Each row below holds a small network's activations on one input, seen along a few directions.
Each table varies a few parts of the input and shows all the possible inputs, shuffled.
Descriptions start from the smaller parts, as in this example, which fits no table here: one of 5 places around a ring, together with either a single point or one of 9 places along a line or (one of 3 separate values, together with one of 6 places along a line).
Shared parts are said once, and a part with two or three values counts as separate values.
In the rows, zero is written as 128.

Other details of the inputs shift rows strongly along three fixed directions, in all tables alike. That doesn't count.

Rows:
row 1: [147 150 176  97 174 100  96 159 146 114 130  86 163 136]
row 2: [119 119  68 155  73 139 186 110 124 129 134 132  69 111]
row 3: [133 131 129 156 135 191 105 128  95 121  80 145 191 178]
row 4: [129 126 150 144 160  96  94 112 128 121 134 189 136 127]
row 5: [129 136 119 165 103 156 127 108  88 101  91 164 191 167]
row 6: [129 135 181  88 179 183  89 171 155 149  92  80 175 153]
row 7: [139 133 224  55 206 107  69 187 222 142 128  74 162 134]
row 8: [110 119 128  81  93 229 160 171 151 151  78  21 153 145]
row 9: [128 127  97 131 106 109 148 124 103 116 142 102 124 119]
row 10: [125 122 118 154 144 135 105 103  96 137 134 192 121 126]
row 11: [116 121  96 137  96  70 161 102 126 132 176 150  54  72]
row 12: [117 119 129 147 135 187  94 131  39 111  75 124 241 188]
row 13: [140 131 135 143 146 140 100 125  73  98 103 129 199 169]
row 14: [137 145 187  89 208 110  91 165 178 149 135 105 103 110]
row 15: [125 126 134 153 153 164 104 118  96 133 102 175 151 151]
row 16: [124 118 138  68 136  89 148 157 173 144 167  45  84  87]
row 17: [123 128 130 157 134 111 112 104  98 118 126 185 138 128]
row 18: [121 121  78 137  63 154 192 123 114 125 128  89  97 146]
row 19: [124 127 130 157 132 107 112 103 108 119 127 191 133 127]
row 20: [108 106  75 144  76 154 166 103 113 147 140 149  85 107]
row 21: [150 149 179  94 193 107  84 162 181 140 141 104 124 123]
row 22: [127 130 108  86  82 170 162 155 167 146 123  34 117 117]
row 23: [111 113 110  88  89 177 168 151 164 157 125  58  98 109]
row 24: [140 142 130 152 140  94 114 114  98 103 134 166 143 132]
row 25: [118 114 109 123 116  76 153 118 130 130 172 125  74  87]
row 26: [128 116 133 153 134 111 112 105 117 122 125 194 136 132]
row 27: [146 148 143 148 157  57 106 114 119 108 155 179 113 109]
row 28: [132 129 145 144 168  71  97 113 104 121 152 182 118 113]
row 29: [130 131 163  62 134 111 139 163 192 150 141  43 105  96]
row 30: [146 139 133 149 168  85  93 109 129 131 162 190  94 112]
row 31: [113 119 108  83  93 161 164 147 166 161 137  56  91  97]
row 32: [122 129 147 142 141 211 102 139  64 123  62 116 221 213]
row 33: [110 111  60 155  39 213 194 117  97 126  87 101 133 152]
row 34: [141 141 134 152 139 101 114 111 105 109 127 170 141 135]
row 35: [137 128 124 163 126 100 126 100 121 110 130 191 135 136]
row 36: [114 116  75 146  56 205 177 122 110 130  94  97 138 152]
row 37: [139 127 138 149 154  53 116 107 159 113 168 204  98 117]
row 38: [120 120  84 144  68  99 184 101 145 118 155 147  81 101]
row 39: [146 158 188  93 171  97  98 162 171 119 129  92 151 125]
row 40: [130 122  87 134 101  90 160 109 156 144 179 145  39  80]
Each input here is: one of 2 separate values, together with either a single point or one of 8 places along a line or one of 11 places along a line.
The inputs of row 21 and row 23 match in every part but the choice among 2 separate values. If row 1 is changed in the same way as row 21 into row 23, which row does it become? -> row 25
The inputs of row 3 and row 6 match in every part but the choice among 2 separate values. If row 2 is changed in the same way as row 3 into row 6, which row does it become? -> row 14
Change only the choice among 2 separate values in row 39. List by row number the other rows that result. -> row 17

Rows:
row 41: [129 132 147 118 170 111 100 134 133 141 147 137 112 116]
row 42: [129 137 102 181  88 172 131 102  69  98  83 166 193 170]
row 43: [133 139 134  92  94 161 153 158 160 127 107  41 161 144]
row 44: [121 124 138  89 112 183 154 162 153 141 104  47 141 145]
row 45: [129 130  81 168  91 134 156  93 111 124 133 178  88 118]
row 46: [125 124 112 101 110  96 155 131 145 139 161  93  82  80]
row 47: [118 128 121 123 123 186 117 134 101 137  96 112 169 147]
row 48: [147 142 181 126 217  62  66 131 130 115 148 162 141 133]
row 49: [122 128 119 100 104  94 169 136 158 130 155  87  81 102]
row 50: [113 108 117 106  83  95 164 121 179 133 156 122  86  85]
row 51: [122 116  92 153 102 106 142  95  87 118 150 165 106 110]
row 52: [129 123 108 121 106 125 161 136 164 136 149 107  73 107]
row 53: [144 140 142 128 154 119 111 132 150 134 134 140 113 131]
row 54: [127 129 119 140 101 173 136 137 105 109  90 105 191 171]
row 55: [141 140 186 126 223  95  55 143 128 138 136 162 136 134]
row 56: [130 134 164 113 167 174  94 156 122 131  89  95 184 169]
row 57: [135 130 152 128 166  81 103 131 120 127 147 144 124 115]
row 58: [109 101  88 191  92 140 138  73  86 126 121 241 124 128]
What do these inputs look like to the network? -> one of 2 separate values, together with either a single point or one of 8 places along a line
The inputs of row 46 and row 47 match in every part but the choice among 2 separate values. If row 51 is changed in the same way as row 46 into row 47, which row does it become? -> row 41
Change only the choice among 2 separate values in row 42. List by row number the other rows that result. -> row 45
Change only the choice among 2 separate values in row 43. List by row number the other rows that result. -> row 53
